A small network was shown many inputs. Here are its activations along a few directions, one row for each input.
Each table varies a few parts of the input and shows all the possible inputs, shuffled.
Descriptions start from the smaller parts, as in this example, which fits no table here: one of 8 places around a ring, together with either a single point or one of 11 places around a ring or (one of 3 separate values, together with one of 6 places along a line).
Shared parts are said once, and a part with two or three values counts as separate values.

Other details of the inputs vary at random and push rows far along two fixed directions, the same in every table; ignore that.

Table:
x1: [ -4  14 -38  26  18 -32  -2 -25  31  32  43  -3  14 -35]
x2: [ 10 -29  46   4 -10  22  -2 -11  -4  -9 -51  -9  15  -8]
x3: [ -9  -3  44  30 -40   4  27  21 -20  -4  -6 -34  28 -29]
x4: [-35  -3  26   9 -14 -17   6  43  -9  -7   1 -24  24  -8]
x5: [  0  -7 -25  14  19 -14 -29 -37  42  17  27  -3  15 -40]
x6: [ 19  15  -2 -41 -13  10  11   7 -33 -16 -11  39 -43  65]
x7: [ 46 -10 -16 -30  -5  10  -3 -38 -16 -12 -10  14 -28  48]
x8: [-18 -19  51  36 -25  26  27   5   1 -10 -17 -23  25 -26]
x9: [-11 -24  36  14 -15  18  22  24   3 -10  -8 -33  24 -37]
x10: [-31 -12  58  17  -7  24  -9  41 -11 -20 -39 -12   2 -15]
x11: [ 12  22 -14 -38 -13  19  14  11 -33 -15   0  39 -38  62]
x12: [ 17   0 -35  10  25 -29 -33 -49  46  27  23   4   2 -28]
x13: [-32  14 -19  11  15 -29 -18  13  19  26  40  11   9 -14]
x14: [-10  -1 -31   6  28 -11 -11 -26  33  20  24  -4  20 -41]
x15: [ 22   1 -33 -15  -3  24  23  -8 -16  -9   8   9 -10  21]
x16: [ 22   8   0 -37  -2  16  17  12 -23 -25 -23  24 -28  65]
x17: [ 26 -10 -13 -28  -5   6  10 -21  -8 -10 -16   6 -19  19]
x18: [ 29  16 -10 -27   9 -10  -5  -9 -13  -3  -7  49 -35  56]
x19: [  6  12 -36   9   8 -37 -17 -10  30  26  50 -21  18 -48]
x20: [  5  19 -10 -37 -18  22  25  25 -33 -12  11  28 -38  63]
x21: [-14 -30  41  16 -14  20   9   4  11 -16 -29 -18  24 -37]
x22: [-10  14 -16  11  36 -25 -42  -2  21  14  -1  12 -12 -17]
x23: [-27  22 -36   0  33 -29 -30  14   7  28  35  -1  -7 -13]
x24: [ 24  10 -33 -19  -9  15  32   3 -26  -4  10   1 -14  28]
x25: [-12 -18  75  28   8  11 -20  25 -10 -29 -55  -1   9 -10]
x26: [-12 -16  40  16 -25   9  20  33 -13 -11 -13 -44  35 -41]
x27: [ 35  -5  -2 -10 -12   7  11 -40 -21   0 -23  19 -25  44]
x28: [ -5 -31  62  44 -35  22   6  -4   4 -26 -45 -22  14 -18]
x29: [  7  16 -24 -35   6   6   9   3  -8  -7   0  21 -25  48]
x30: [  3  20 -54  13  18 -39 -13  -9  19  33  41  -8  22 -38]
x31: [-40 -13  58  21 -13  23   7  39  10 -20 -28 -25  30 -15]
x32: [ 30   4 -22 -40 -15  32  31 -13 -27 -16  18   4 -27  36]
x33: [ -8  14  -9 -25   9  19   2  24 -29  -7   1   4 -33  31]
x34: [ -1   2 -42  10  30 -19 -21 -39  31  23  23   8   9 -23]
x35: [ 22   5 -24 -13  -8   6  19 -31 -11   2   7  19 -23  25]
x36: [  3  16  -8   4  41 -31 -33 -21  38  19  -9  21   8   0]
x37: [-34  19 -14   8  12 -32 -28  29  -5  21  21 -15   4 -27]
x38: [-29  19 -27   9   9 -49 -23  16  10  28  45   8   9 -20]
x39: [-39 -10  47   7 -15  13  17  43  -4 -16 -10 -23  26   0]
x40: [  4 -28  42  25 -20  23   1   0  -1 -19 -42 -16  21 -18]
x41: [ -2  -2 -24  11  18 -20 -12 -15  37  23  45 -17  18 -46]
x42: [ 40  -9 -10 -13  -5  16   3 -27 -19  -6 -29  15 -22  44]
Description of these inputs: one of 6 places along a line, together with either one of 3 separate values or one of 4 places along a line.
The inputs of x26 and x17 match in every part but the place on the line of 6. If x30 is changed in the same way as x26 into x17, which row does it become?
> x40
The inputs of x37 and x23 match in every part but the place on the line of 6. If x38 is changed in the same way as x37 into x23, which row does it become?
> x13
A walk changes only the place on the line of 6. It starts at x36 and steps to x16. List the rest of the walk in order.
> x29, x31, x39, x4
Change only the choice among 3 separate values in x22. List by row number the other rows that result.
> x6, x16
Change only the choice among 3 separate values in x20. List by row number the other rows that result.
> x31, x33
Change only the place on the line of 4 in x27. List by row number the other rows that result.
> x2, x7, x42

Table:
x43: [ 18  19 -78  -4  30 -35   0 -43  28  38  43  -4   8 -26]
x44: [ 44  10 -32 -25 -12  13  20 -45 -29  -2  10  36 -44  54]
x45: [-51   0  36  23  28  -3 -24  35  34   2 -16   2  17 -36]
x46: [ 29  29 -39 -33 -17  -9   9   1 -53   0  14  28 -51  58]
x47: [ 28 -32  41 -11 -41  48  38   0 -24 -41 -30 -12  -1  13]
x48: [ 26 -26  29   2 -36  60  46   0 -19 -30 -22 -29   7  -5]
x49: [-19   3  48   1 -51  31  36  52 -43 -31 -17   3 -10  38]
x50: [ 29  27 -42 -50  23   3  -8   6 -43 -10  -3  38 -57  65]
x51: [ -7 -20  26  31  -2 -18  -5  -4  29   6 -11 -22  46 -50]
x52: [-23  26 -83  -9  32 -28  -3  -8  26  38  77   0   5 -22]
x53: [-45   3  37  27  12 -13 -17  33  35   7   1 -12  29 -31]
x54: [-20 -12  28  23  -1 -16 -20  18  10   9   2 -30  33 -56]
x55: [  6  32 -56  -4  44 -53 -46 -17  24  33  35  14 -10  -6]
x56: [-41  -4  23  20  -1 -10  -5  31  25   8  20 -19  38 -46]
x57: [ 14  23 -55  11  25 -53 -20 -47  21  43  31  29  -3  -3]
x58: [-25 -22  35  37  23  -9 -34   0  38   7 -39  -2  30 -33]
x59: [  8 -28  45 -16 -18  58   7  -3 -18 -37 -58  11 -22  35]
x60: [ -6 -20  36  -9 -43  39  36  38 -55 -30 -16 -44  -4   5]
x61: [ 44  15 -36 -45   2  -6  13 -21 -26  -5  -2  27 -35  77]
x62: [ -8 -24  36  32   4   3 -23 -24  42  -5 -20 -12  22 -31]
What do these inputs look like to the network?
> one of 4 places along a line, together with one of 5 places along a line
The inputs of x59 and x62 match in every part but the place on the line of 5. If x45 is changed in the same way as x59 into x62, which row does it become?
> x53
Change only the place on the line of 4 in x57. List by row number the other rows that result.
> x44, x46, x49
Change only the place on the line of 5 in x61. List by row number the other rows that result.
> x43, x51, x57, x58
